Each row below is a small network's average activation on inputs in which a field has the value named, seen along a few directions.
Values that are neighbours, or in one group, have similar rows; names and order tell nothing.
Random noise pushes rows far along 7 fixed directions. That doesn't count. These rows show it; they differ only by the noise:
88,-38,-179,-106,-41,-57,-236,19,112,-209,-65,-117,219,61,-84,267,-32,-159
-194,85,80,-232,39,526,26,-221,87,137,236,-129,-288,-91,-336,-437,52,224
246,35,60,111,-76,252,-96,128,-146,-29,-211,4,98,-162,213,-86,-105,122
-65,250,271,366,-106,-344,98,-191,-252,237,132,-381,260,106,37,-314,278,-191
-242,-24,-328,-64,-230,-228,90,-235,268,-56,-193,235,-105,193,198,81,11,-61
50,253,-193,279,-376,153,220,-331,1,-81,-382,268,-97,-202,412,-58,-59,98
11,160,-142,322,-275,-352,13,-301,11,-93,-194,-17,190,76,163,220,94,-263
95,269,405,379,-25,62,-81,-70,-194,128,198,-406,233,-21,-151,-316,213,-101
125,109,-348,-84,-204,100,25,-278,-74,-179,-262,-10,79,-229,105,214,-108,-26


Field LEF:
sot: 5,-190,48,71,67,-253,-35,59,-10,113,-66,-26,90,120,63,-54,-49,-93
kapaz: 141,-394,260,-286,384,228,-282,258,-272,244,126,-195,16,5,-359,-126,-185,152
pav: -329,14,-178,-194,-78,-264,123,-319,141,-25,191,-243,96,170,-229,-9,190,-179
fikal: -76,338,-386,-155,-123,23,226,35,505,-474,-115,362,11,-101,225,1,-72,-18
lem: -167,203,-543,-183,-250,-310,447,-234,-136,-117,-328,201,-126,47,465,186,-73,109
luf: -226,97,-111,-550,43,301,259,-144,-40,85,270,-178,-27,-281,-62,-288,-42,184
zigut: 179,-27,-393,-131,14,-335,233,1,-480,32,-145,-90,138,-122,213,249,-103,89
tupov: -15,103,114,342,-65,-96,274,-225,101,13,-75,383,-228,-19,169,-128,19,-101
vomog: 31,62,-52,-24,-87,277,232,-196,9,131,-68,169,-195,-171,128,-356,-194,174
nunu: -138,154,88,187,57,-123,337,-336,-89,208,44,165,-321,-167,16,-80,175,29
famuz: -71,114,-35,130,5,-62,-60,-43,163,-89,162,97,-154,242,-243,252,98,-32
tibo: -55,300,-210,103,-30,76,102,74,462,-452,128,-13,175,160,-158,143,140,-60
zofo: 85,-443,44,-736,285,186,-204,877,-292,154,-36,-129,171,-114,233,-69,-213,331
vez: -246,50,201,18,-5,-79,107,99,124,98,154,68,57,98,224,-254,96,25
lizi: -54,137,72,224,-271,153,21,33,180,-132,-11,147,-62,-65,141,78,91,-84
tefot: -14,231,163,-85,120,-16,345,212,-41,-14,143,-129,12,-232,98,-440,127,142
The values of LEF form a line.
Which values are neighbours of tibo? Give them in the order they are listed.
> zigut, nunu
Which values are neighbours of luf? Give them in the order they are listed.
> pav, vez
Which values are neighbours of lem? Give them in the order they are listed.
> famuz
Which values are neighbours of fikal? Give them in the order they are listed.
> tupov, tefot
